[0.50 0.82 3.02 4.33 5.47] >> 3.02
[ 0.41 -1.91 -4.61  0.26] >> -4.61
[-3.17  4.48  3.59  3.17  0.92  4.67 -1.44] >> 3.59
[-3.38 -0.35 -6.09 -3.51 -2.10] >> -6.09
[-4.97 -5.47  3.03 -1.29] >> 3.03
[-1.52 -5.32  1.32  1.77] >> 1.32
[-4.63 -5.27 -1.35  2.42 -3.21 -1.00] >> -1.35
[-2.70  2.99 -0.50  4.56  2.28  0.16] >> -0.50
[ 5.73  3.00  2.64  3.73 -4.14] >> 2.64
---
  20.25    30.44  -115.89  -142.78    82.53
 155.87   -32.60   114.20    31.10   -25.96
   3.59    64.05    50.11    66.80     6.86
ans = 30.44

-10.534   13.235    6.823    4.374   -4.673  -11.777    5.059 ans = 4.374

 0.922  -0.379   1.561  -0.559   0.836  -1.950   1.161 ans = 0.836

-0.147  -0.110   0.136  -0.120  -0.001 ans = -0.110

  2.4  -10.6    7.9   16.7    4.7 ans = 4.7

 -5.02   -6.07    1.96   14.88   -4.16  -15.45  -12.85 ans = -5.02

-0.17   0.06   0.17  -0.01   0.20   0.11  -0.06 ans = 0.06

 0.098  -0.073  -0.141   0.124   0.049  -0.114  -0.186 ans = -0.073

 0.491  -1.523  -1.482   1.013  -0.113 ans = -0.113

 11.19  -17.86  -10.84   10.84   -3.14    5.02   -5.68 ans = -3.14
---
[[ 0.00 -2.68 -2.32 -0.45 -2.02 -3.84]
 [ 2.24  5.32  1.05  2.43  0.59  3.98]
 [ 0.41 -1.84  1.52  0.36  1.72 -0.68]] → 1.52

[[ 0.18 -0.17  2.05 -3.82  3.18 -1.15  0.30]
 [-0.08  1.03  1.82 -1.63  0.07 -0.80 -0.12]
 [ 5.00  1.37  0.83  2.55 -0.25  2.23 -1.42]] → 0.83

[[ 4.13  1.79  2.46  3.24  0.85 -4.60]
 [-3.22 -2.55  5.25  0.15 -1.67  5.57]
 [ 3.36  0.39  1.32 -3.17  1.49  2.23]] → 1.32

[[-0.42  0.64  0.48 -0.31 -1.79]
 [-0.35  3.73  0.22  6.32 -0.80]
 [ 0.63  3.30 -0.92  5.36 -2.81]] → -0.92

[[ 0.22  5.61  4.43 -4.10  1.53 -4.69]
 [ 2.33  4.26  2.96 -3.75 -0.27 -4.56]
 [-0.99  0.57 -0.80  1.10 -0.26 -0.04]] → -0.80

[[-3.50 -3.36  3.20 -2.65 -2.74 -1.58]
 [-5.35 -5.75  3.68 -4.69 -4.91 -2.18]
 [ 3.13  3.92 -1.95  3.15  4.02  0.66]] → -1.95
---
[-1.02 -4.61  1.41  0.67] Answer: -4.61
[-5.61  0.70  1.40 -0.05 -1.24  1.98  3.11] Answer: 0.70
[ 0.49  5.86 -2.34  0.53  0.43] Answer: 5.86
[ 0.64 -1.55  4.63  4.49  4.72] Answer: -1.55
[ 3.11 -5.97 -1.87  4.69 -4.26  3.38] Answer: -5.97
[-4.00 -0.06  5.19  4.53] Answer: -0.06
---
array([246,   3, 140,  27]) --> 27
array([5, 4, 2, 8, 2]) --> 2
array([7616, 8161, 1463, 4183, 6685]) --> 6685
array([4964, 3462, 7858, 1152, 2426]) --> 2426
array([ 12, 924, 472, 279, 451]) --> 451
array([ 38,  46,  24, -50,   0,  16]) --> 16
---
-2.19  -1.71   3.95  -5.99  -3.82   1.82 → -2.19
 5.84  -2.20   0.78   4.32  -5.04  -1.27 → 5.84
5.22  1.55  0.13  0.04 → 5.22
 4.91   3.74  -5.02   1.64   2.90   3.98  -2.83 → 4.91
 3.20   3.87   4.59  -2.53   4.30   3.98  -4.32 → 3.20
0.35  3.88  3.40  5.00 → 0.35
---
[ 5.22 -6.43  5.36 -1.04] >> 5.22
[6.05 3.62 0.18 4.70] >> 6.05
[-1.89 -5.42 -3.26  4.73] >> -1.89
[-4.95 -2.42  2.64 -0.14] >> -4.95
[ 2.95 -4.60  0.51 -1.91] >> 2.95
[-0.12  4.46  0.47 -5.06] >> -0.12
